These are the activations of a small neural network, seen along a few directions. Each row is one input.
Each table varies a few parts of the input and shows all the possible inputs, shuffled.
A made-up example of a description, with smaller parts first: one of 4 places along a line, together with either a single point or (one of 2 separate values, together with one of 5 places around a ring) or one of 11 places along a line.
Shared parts are said once, and a part with two or three values counts as separate values.
(in the rows, 128 means zero)

Other details of the inputs vary at random and push rows far along two fixed directions, the same in every table; ignore that.

Table:
R1: [152 123 171  71 173 144 170  88 105 109 127 102 138]
R2: [116 127 115 144 117 124 128 141 125 135 140 135 137]
R3: [114 102 108 135 116 131 124 147 132 119 119  87  93]
R4: [132 152 142 130 116 127 111 116 125 161 132 202 176]
R5: [133 138 125 145 118 119 113 134 142 128 127 134 120]
R6: [111 112 114 138 124 123 138 146 135 115 113  65  91]
R7: [120 128 113 149 125 121 123 137 130 129 134 136 137]
R8: [137 169 138 144 106 126  96 118 130 156 136 224 182]
R9: [113 112 114 140 128 121 135 146 136 115 111  65  91]
R10: [117 117 115 139 118 126 124 142 134 136 117 100 112]
R11: [136 129 163  61 192 133 182  92 111 119 114  90 125]
R12: [105 105 104 146 133 122 144 150 132 114 127  73 106]
R13: [144 143  83 160  92 160  81 150 140 134 150 132 127]
R14: [117 122 112 142 120 123 125 140 125 139 136 135 139]
R15: [128 135 120 149 123 120 118 132 131 132 137 156 146]
R16: [129 121 179  80 145 126 155  94 109 120 117 133 125]
R17: [124 117 113 142 116 128 115 138 134 117 122 110 101]
R18: [150 174 138 149  95 123  83 116 133 159 139 232 171]
R19: [119 120 112 144 124 123 123 139 127 142 135 135 140]
R20: [115 120 115 139 113 126 126 145 134 134 118 100 111]
R21: [139 128 133 137 128 120 119 127 138 115 135 150 129]
R22: [144 123 174  74 189 142 185  88  97 116 122  93 138]
R23: [122 145 123 145 112 127 116 134 133 140 129 158 148]
R24: [133 120 181  80 159 117 161  90 108 114 123 138 138]
R25: [109 113 114 138 116 126 136 149 134 123 117  74  96]
R26: [132 121 117 146 120 126 113 137 143 113 127 121 100]
R27: [137 136 169  99 133 126 133  93 115 128 124 166 136]
R28: [136 146 113 138 131 152 118 144 129 140 137 124 135]
R29: [109 110 110 144 137 121 141 151 141 110 113  63 101]
R30: [126 117 116 136 114 126 117 141 127 132 134 138 130]
R31: [115 107 108 152 139 118 140 148 142 106 127  78 104]
R32: [130 122 117 142 121 122 114 138 131 121 133 138 126]
R33: [114  99 105 139 122 125 135 156 131 107 127  76  95]
R34: [134 123 164  96 137 127 135  98 115 134 120 153 134]
R35: [127 118 115 143 119 126 114 137 136 115 123 115 102]
R36: [117 106 110 137 118 126 128 153 128 115 131  97 107]
R37: [114 133 120 142 113 128 126 142 133 138 129 133 136]
R38: [140 166 151 131  99 127 105 111 125 156 136 213 165]
R39: [147 128 153  76 186 132 175  90 107 121 122 115 137]
R40: [145 142  71 150  98 149  82 146 146 134 143 138 123]
R41: [138 148 119 131 125 150 110 134 132 140 139 120 126]
R42: [143 146 159  75 165 135 147  89 119 133 126 128 133]
R43: [152 132 110 112 139 140 128 120 128 123 134 127 133]
R44: [126 136 122 148 125 121 120 138 143 127 127 133 131]
R45: [118 128 116 146 117 124 129 140 127 133 140 136 137]
R46: [138 122 174  91 159 115 152  94 116 112 123 142 137]
R47: [131 118 127 129 122 124 119 131 124 136 133 147 137]
R48: [115 135 119 144 113 128 126 142 135 135 129 133 135]
R49: [133 129 175  89 138 128 145  94 113 123 121 151 130]
R50: [119 138 120 141 112 128 117 137 132 148 129 157 150]
Description of these inputs: one of 5 places around a ring, together with either one of 2 separate values or one of 8 places along a line.
- Changing only the place on the ring of 5 turns R37 into R2. The same change can be made to R8. Which row results? => R7
- Changing only the place on the ring of 5 turns R17 into R9. The same change can be made to R16. Which row results? => R25
- Change only the choice among 2 separate values in R13. List by row number the other rows that result. => R40
- Which other rows agree with R24 in the place on the ring of 5? List them by row number. => R1, R21, R30, R32, R33, R36, R43, R46, R47

Table:
R51: [126 117 133 118 126 128 133 124 124 122 131 129 130]
R52: [140 171 101 171  72 139  74 143 136 161 154 219 163]
R53: [127 130 129 116 132 125 133 124 128 126 127 129 122]
R54: [127 126 139 117 122 131 129 123 127 125 130 124 125]
R55: [129 128 134 122 130 132 128 125 123 136 119 127 125]
R56: [135 147 114 156 105 127 104 136 133 135 142 181 146]
R57: [126 120 129 126 141 121 137 126 126 132 126 130 131]
R58: [152 136 123 120 149 146 128 121 126 124 136 121 128]
R59: [124 126 129 128 140 120 135 127 130 128 126 129 138]
R60: [127 121 135 118 126 126 132 123 129 120 133 129 127]
R61: [127 134 133 114 127 129 129 123 127 131 125 125 121]
R62: [129 122 142 121 126 132 129 122 123 124 123 128 125]
R63: [121 128 131 119 133 132 133 124 123 141 124 123 131]
R64: [125 128 134 130 136 121 139 128 128 119 129 128 135]
R65: [135 132 128 144 116 126 112 132 125 137 135 159 137]
R66: [125 127 138 129 129 134 132 129 123 134 125 128 132]
R67: [125 127 134 119 129 127 135 123 126 121 134 129 123]
R68: [117 124  82 183 102 128 104 173 149 123 134 102 110]
R69: [129 114 135 123 130 123 132 124 125 118 130 132 128]
R70: [121 130 136 124 129 131 136 127 124 132 130 121 137]
R71: [151 135 114 122 147 147 126 121 126 122 142 129 133]
R72: [126 127 131 115 129 132 131 124 121 139 123 124 126]
R73: [150 134 115 114 145 148 131 119 123 122 140 119 135]
R74: [120 126 131 125 133 125 139 127 122 126 131 124 141]
R75: [123 135 129 124 128 130 128 127 129 141 128 129 139]
R76: [124 128 135 124 135 132 132 124 126 138 120 124 129]
R77: [127 125 142 132 136 122 136 131 128 125 128 125 135]
R78: [123 132 137 125 136 130 132 125 132 135 120 122 133]
R79: [120 116 101 147 113 130 112 151 143 120 119  89  99]
R80: [131 131 136 123 134 121 126 120 130 123 123 128 119]
R81: [124 132 130 131 120 133 126 127 121 140 132 137 139]
R82: [110 109  77 174 117 125 114 175 150 121 124  67  96]
R83: [128 130 128 124 136 121 138 121 131 123 123 130 125]
R84: [129 141 128 123 122 130 128 125 129 137 127 134 129]
R85: [126 143 118 134 121 125 121 130 133 137 133 151 145]
R86: [126 144  93 167  95 131 100 153 138 139 144 159 144]
R87: [133 120 135 124 132 122 127 119 128 126 122 128 123]
R88: [126 126 133 122 122 133 130 126 118 134 128 128 128]
R89: [126 131 130 126 138 119 139 125 133 124 124 128 133]
R90: [128 125 135 128 139 122 133 124 127 134 124 127 128]
R91: [130 140 133 125 123 130 118 125 131 131 122 137 123]
R92: [132 124 136 123 131 120 124 118 131 121 122 128 122]
R93: [127 112 131 116 144 121 145 124 121 123 120 114 119]
R94: [129 122 139 131 135 123 136 129 123 129 128 127 130]
R95: [129 127 141 128 132 124 129 121 127 118 129 129 120]
R96: [151 139 124 116 145 149 125 123 126 126 133 117 131]
R97: [150 137 119 112 141 149 127 121 122 126 137 115 133]
R98: [129 126 141 123 128 132 131 126 119 129 122 126 125]
R99: [125 137 136 124 133 128 133 124 133 132 119 122 130]
R100: [125 117 130 131 135 121 137 131 121 125 129 127 133]
R101: [134 137 120 132 107 132 106 129 130 144 132 159 138]
R102: [125 137 134 127 123 130 134 127 126 132 132 129 136]
R103: [135 146 121 144 116 124 109 127 135 136 130 159 135]
R104: [128 133 136 129 137 119 133 123 133 127 122 125 130]
R105: [128 128 134 113 126 128 126 122 129 130 124 124 124]
R106: [130 126 144 121 126 129 126 121 128 122 125 126 123]
R107: [116 106  97 137 123 125 127 150 140 114 124  80  97]
R108: [132 123 134 125 134 122 131 124 123 131 122 130 125]
R109: [126 131 138 117 124 132 132 125 125 127 131 125 122]
R110: [129 129 119 127 123 128 122 129 124 140 130 148 136]
R111: [111 112  87 151 122 129 122 158 136 129 128  91 111]
R112: [128 125 136 124 133 123 133 124 127 116 132 132 122]
R113: [130 121 131 121 133 120 129 120 132 119 125 131 125]
R114: [127 134 140 126 127 131 134 123 126 125 125 125 124]
R115: [104 108  69 166 116 127 119 174 146 122 127  66 102]
R116: [128 124 136 118 120 132 128 124 123 128 128 128 129]
R117: [131 117 139 127 129 124 128 121 125 120 127 129 125]
R118: [131 124 136 120 128 130 127 121 127 129 118 126 123]
R119: [124 136 132 120 130 128 135 124 130 135 125 121 132]
R120: [128 117 133 126 134 123 135 128 118 123 129 132 129]
R121: [124 120 130 120 129 127 137 126 117 127 130 129 130]
R122: [125 129 131 123 129 128 140 123 124 123 132 128 127]
R123: [128 118 129 114 131 125 134 123 126 127 125 127 127]
R124: [121 121 130 124 133 128 140 126 119 130 131 126 136]
R125: [123 122 134 129 138 120 138 130 125 121 130 128 140]
R126: [130 121 141 126 129 123 126 121 129 117 129 129 123]
R127: [127 132 142 123 127 132 128 124 126 123 125 126 120]
R128: [129 130 139 131 132 123 134 122 127 121 128 127 124]
R129: [127 133 127 118 133 124 138 123 128 127 126 127 127]
R130: [135 155 118 146 105 132 102 131 135 145 130 169 140]
R131: [129 128 130 121 135 121 132 121 130 120 125 131 121]
R132: [126 134 142 128 130 130 136 128 129 127 125 123 131]
R133: [129 118 137 123 131 122 130 124 129 115 131 132 126]
R134: [131 117 129 122 132 122 129 123 128 124 124 134 127]
R135: [123 129 141 129 132 131 135 128 127 130 125 122 135]
- Changing only one part turns R71 into R58. The same change can be made to R133. Which row results? => R126
- Changing only one part turns R119 into R85. The same change can be made to R101. Which row results? => R123
- What do these inputs look like to the network? => one of 5 places around a ring, together with either a single point or (one of 2 separate values, together with one of 8 places around a ring)
- Change only the place on the ring of 5 in R127. List by row number the other rows that result. => R67, R95, R109, R112
- Start at R120 and move only the place on the ring of 5, one step at a time. The first step leads to R121. Which rows follow, in order? => R88, R98, R65
